Each row below holds a small network's activations on one input, seen along a few directions.
Each table varies a few parts of the input and shows all the possible inputs, shuffled.
Descriptions start from the smaller parts, as in this example, which fits no table here: ring(8) and (point or line(11) or (values(2) and line(6))).
Shared parts are said once, and a part with two or three values counts as separate values.

Other details of the inputs shift rows strongly along two fixed directions, in all tables alike. That doesn't count.

A family of inputs:
x1: [ -4 -16  18  20 -18 -35  37 -24  66  -7   6 -11 -24   0 -23]
x2: [ 30  -7 -36  45  49  48 -20  53 -15 -37 -60  -3 -21  39   5]
x3: [  4  13   0 -44 -23 -32  19   7 -27  28  42  -7  -5 -32 -13]
x4: [-20 -13  58 -78 -52  48   0  -4 -48  32  51 -10  50 -35  42]
x5: [-11  -4  39 -17 -30   8  -1 -41  -4   3  27   4  14 -21   3]
x6: [ -11   -3   40 -102  -44   -6  -15    5  -64   61   54   17   48  -34
   15]
x7: [ -3  39 -10  32   0 -74  23 -23  41  13  20   6 -23 -17 -33]
x8: [ -7 -50  44 -70 -31  43 -10   0 -61  31  70  11  49 -44  21]
x9: [-10  15  28  59  -7 -25  29 -43  58 -18  20  -6  -4 -14  -6]
x10: [-21 -30 -24  33   4 -27  36 -26  37 -25  21  -2 -19 -14 -35]
x11: [ 20  14   5 -30  19  69 -43  35 -49  -6 -58   5   5  44  41]
x12: [-17 -10  60 -84 -53  44 -10 -18 -49  22  50   4  57 -27  29]
x13: [ 12   7 -48  40  43  41 -23  49  -3 -24 -65   0 -16  44  22]
x14: [ -5  30 -20  16  -6 -69  38   2  52  18  20  -8 -28 -11 -27]
x15: [-33 -23 -23  30   1 -28  32 -23  53 -12  14   2 -11  -7 -27]
x16: [ -2  -9  22  24 -12 -37  33 -35  66  -8   7   0 -12   5 -26]
x17: [ 10   1 -42 -22  30  59 -43  44 -83 -12 -40 -13   0  25  24]
x18: [-29  -4 -31  35  -4 -35  29 -23  48  -7  24 -17  -6  -8 -25]
x19: [-26   5 -21  51   2 -40  13 -48  37 -13  24  -2   0 -14 -30]
x20: [ -3  25  -5  29  -9 -77  21 -30  38   8   9   3 -24 -16 -41]
x21: [-20 -35  39 -70 -41  49 -15  -8 -52  33  57  18  74 -32  14]
x22: [ 42  17 -10  17  42  20 -24  32   8 -12 -83   4 -30  59  21]
x23: [ 40  10 -14  13  36  21 -19  43   8 -11 -83  -6 -42  54  23]
x24: [ 25  16 -68  29  57  16 -27  41 -29 -29 -63 -20 -29  31   1]
x25: [ 52   4 -15  17  40  21 -15  40  -9 -25 -77 -10 -50  46  16]
x26: [ 20  -4   0 -11  41  68 -54  52 -46   6 -41  24  24  38  42]
x27: [ 25  23 -16 -45  23  22 -43  75 -62  24 -53   4 -12  31  33]
x28: [ 22  24 -14  28  32  41 -18  46   5 -35 -73 -13 -30  51  28]
x29: [ -1  -6  27  36 -12 -40  22 -49  55 -13   6   1 -19  -6 -29]
x30: [  8   3  -6  20  -4 -72  37   0  38   2  26  -7 -33 -17 -32]
x31: [-20   0 -36  29   2 -48  27 -23  49  -1  22 -19  -6 -19 -29]
x32: [-27 -28  26 -72 -44  43 -15 -15 -57  33  58  18  71 -34  23]
x33: [-29 -13 -14  46   7 -34  16 -47  43 -18  14  15  -6 -12 -32]
x34: [  1 -11  10  30 -14 -23  42 -29  51 -27  20 -17 -28 -11 -22]
x35: [ -1  20   3  33  -1 -77  18 -21  43  10  19  10 -20 -15 -30]
x36: [-11  13  23  47  -8 -22  40 -29  69 -14  21  -8   3  -3  -4]
x37: [-15 -22  -5  45  -6 -15  33 -10  62 -10  23  -2   2  -9 -25]
x38: [ -5  23 -10  17 -10 -75  32 -16  49  12  10   1 -18  -5 -38]
x39: [ 11   7 -19  -2  28  67 -59  30 -69  -8 -49  18  18  23  37]
x40: [-27 -13   9 -88 -35  18 -22 -22 -68  43  56   2  68 -42  11]
x41: [ -15   -5   27 -111  -59   -4   -7    8  -70   60   45   -1   32  -41
    7]
x42: [ 30  59 -45  17  50  -8 -23  57 -10   3 -69   6 -31  49   7]
x43: [ 42   0 -13  20  38  28 -16  39 -13 -35 -78 -12 -47  48   7]
x44: [-11  -5  11  27 -18 -23  39 -25  68 -13  14 -13 -21  -2 -14]
x45: [-36 -17  13 -80 -39  29 -19 -22 -67  36  58   4  66 -31  14]
x46: [ -9  11  26  48 -13 -28  24 -46  57 -26  18  -3  -9 -11 -16]
x47: [ 34  18 -15  31  36  41 -15  43 -12 -48 -67 -17 -38  44  20]
x48: [-13 -32  24 -15 -13  13   4   1   9  21  43  11  27 -19  11]
x49: [ 19 -10 -29 -13  26  71 -38  50 -72 -16 -41   1   4  22  33]
x50: [  7 -11  43 -28 -27 -10  -2 -39  -3  20  19   8   7 -20   3]
x51: [-31 -15 -19  35   6 -31  27 -34  54 -14  15  13   1  -1 -30]
x52: [-10 -22  33   1  -8   8 -12 -23  -3  16  43  24  33 -26   6]
x53: [ -9 -20  57 -74 -48  48   4  -8 -63  18  58 -13  42 -43  34]
x54: [ 16  32 -56  41  60  11 -47  20 -24 -21 -71  -2 -15  32   5]
x55: [ 17   0  -5   0  31  73 -60  37 -64  -8 -48  18  21  25  28]
x56: [  6   9 -15  15 -13 -72  40  -8  31   0  17 -14 -37 -18 -43]
Description of these inputs: line(4) and (values(3) or line(5) or line(6)).
The inputs of x48 and x8 match in every part but the line(4) part. If x18 is changed in the same way as x48 into x8, which row does it become?
> x17
The inputs of x40 and x24 match in every part but the line(4) part. If x32 is changed in the same way as x40 into x24, which row does it become?
> x49
Which other rows does x33 become when the line(4) part takes its other values? List them by row number.
> x10, x15, x51
Which other rows does x21 become when the line(4) part takes its other values? List them by row number.
> x2, x37, x55

A family of inputs:
x57: [ -58  -56   64    0  -64  -38   36 -119   65   17  107   26   59  -64
  -34]
x58: [ 19 -47 -29 -55  21  84 -40  53 -89 -15 -53  -8  -7  29  25]
x59: [  26   42  -27  -52   26   23  -72   39 -118   15  -60   11  -12   17
   17]
x60: [ -34   20  -41   45   -5 -103   54  -11   93   30   62    3    4  -25
  -43]
x61: [-32 -11  -7  96  17 -40  15 -66  77 -25  31  28  16 -14 -40]
x62: [-30 -19 -69  19   8   2  23   9  -1 -18  31 -30   8 -21 -20]
x63: [ -7 -12  11 -81 -19  -2 -24  31 -64  67  40  33  41 -26   8]
x64: [-47  -1   0 -33 -13  54 -41 -28 -59  24  50  20  92 -29  27]
x65: [  6   6  28 -97 -38  -5 -30 -22 -80  37   4   4   9 -22   2]
x66: [  6  32   4 118  40  29   9  -5  94 -62 -65  -6 -25  58  19]
x67: [ 40 -27 -29  89  47   4  33  23  62 -69 -56 -27 -76  40 -15]
x68: [ 54   6  31 -55  22  51 -47  80 -58  30 -57  16  -5  40  49]
x69: [ 19   1 -34  84  32  19  49  35  77 -75 -55 -45 -67  47   1]
x70: [ 26   5  10 123  55  13  -8 -16  81 -58 -67  13 -32  50   5]
x71: [ -31   16   82  -50 -106  -75   77  -88   45   26  109  -29   12  -75
  -23]
x72: [-24  40 -16 -81 -26  -9 -30  -9 -93  43  32 -11  35 -40  10]
x73: [ 49  28  37 -58  -3  27 -43  19 -81   8 -48  -5 -21  12  29]
x74: [ 30  15 -38  64  53 -53  10  39  79  -4 -72  15 -58  57 -24]
x75: [   7  -37  -45  -38   24   69  -39   54 -100  -11  -22   -2    6    5
   13]
x76: [-20  -1  68 -37 -72 -50  68 -19  72  40  88  -8  19 -37  -4]
Describe the family of inputs behind these rows.
> values(4) and line(5)
The inputs of x66 and x69 match in every part but the values(4) part. If x70 is changed in the same way as x66 into x69, which row does it become?
> x67
Which other rows does x75 become when the values(4) part takes its other values? List them by row number.
> x59, x61, x63
Which other rows does x72 become when the line(5) part takes its other values? List them by row number.
> x59, x65, x71, x73

A family of inputs:
x77: [-27 -68  50   2 -50 -34  60 -67  77  13  82  -3  15 -45 -24]
x78: [-21 -31   0  15 -24 -15  49 -31  42 -22  67 -21  18 -28 -26]
x79: [ -1  20 -55  36  10 -59  48  -3  57 -14  -5 -38 -56   2 -40]
x80: [  5  35  13 -19   0  42 -48  20 -38  13 -42  11  24  26  29]
x81: [  6 -19   4  16   6  21   8   3   1 -34  -7   3  -8  15 -11]
x82: [ 34  45 -10  17  22 -40  -3  56  11  12 -43   4 -34  36   4]
x83: [ 12  16 -36  54  24 -81  27  22  53  -5 -12   8 -56   6 -52]
x84: [ -7  19 -58  46  34   6 -17  16   5 -17 -44  -7   2  21  -7]
x85: [ 24  45  -5  -5   2 -26  17  25   9  -4 -50 -20 -44  33  11]
x86: [-27 -17  33 -63 -32  31 -28 -19 -78  15  40  12  35 -37  16]
x87: [ 45  19 -20 -18  34 -16 -35  56 -35  21 -51   6 -26  24   8]
x88: [ -3  18 -38  41  46  -3 -21  12   7 -11 -43  31  -8  34  -7]
x89: [-14  26  28  45  -6 -33  17 -32  56 -12  15  -6 -11  -6  -4]
x90: [-18 -15  30 -27 -38 -18  -6 -57  -3  30  41   8  41 -35 -15]
x91: [-10  -5  10 -77 -45 -19  16 -11 -39  20  31  -8 -10 -31 -15]
x92: [  1  44  -8  48  31 -17  -9   1  49  -1 -28  24  -4  36   6]
x93: [ 33  19  21  -1  28  70 -27  48 -25 -26 -62  -4  -4  47  38]
x94: [ 29  23  21  -8  13  72 -35  36 -47  -7 -47   3   2  23  48]
x95: [-16   7 -26  14  18  12 -12   3 -23 -14   1 -15   6  -6  10]
x96: [  0 -22  47 -57 -19  77 -19  33 -32  16  -7   3  28   7  51]
x97: [ -2 -29 -40  35  25  32   7  35  26 -29 -23 -17 -12  30  11]
x98: [  7 -25  32  -2 -23   3  10 -41   5   5  36   0  11 -34   0]
x99: [ -2  -1 -42  82  17 -21  37 -14  61 -40   9 -18 -22  -6 -19]
x100: [-34 -65  33 -20 -48   1  38 -31  28   4  65   7  17 -35 -15]
x101: [ 14  19 -24  37  50  -8 -31  -1  18   0 -46  23  -6  37   4]
x102: [  1   5 -29 -34   1 -22   0  38 -33  38  27  -7   1 -21 -14]
x103: [ -9 -30  33 -59 -40  49 -13 -13 -73  11  43  14  34 -39  17]
x104: [ 25  21 -25  34  13 -73  36 -15  64 -17 -33 -24 -65  13 -29]
x105: [ 17   5  11 -22  25  44 -59  11 -65   0 -39   2   5  16  34]
x106: [  8 -41  57 -73 -31  48 -12 -18 -56  15  37  -1  44 -21  18]
x107: [-56 -15  -9   7 -29 -63  48 -66  55  25 101   9  47 -58 -35]
x108: [-14  -3   2 -46 -14  40 -44   3 -76  16 -13  20  36  -2   8]
Describe the family of inputs behind these rows.
> line(4) and (values(2) or line(6))
Which other rows does x94 become when the line(6) part takes its other values? List them by row number.
> x80, x89, x92, x93, x96
Which other rows does x79 become when the values(2) part takes its other values? List them by row number.
> x102
Which other rows does x83 become when the values(2) part takes its other values? List them by row number.
> x91
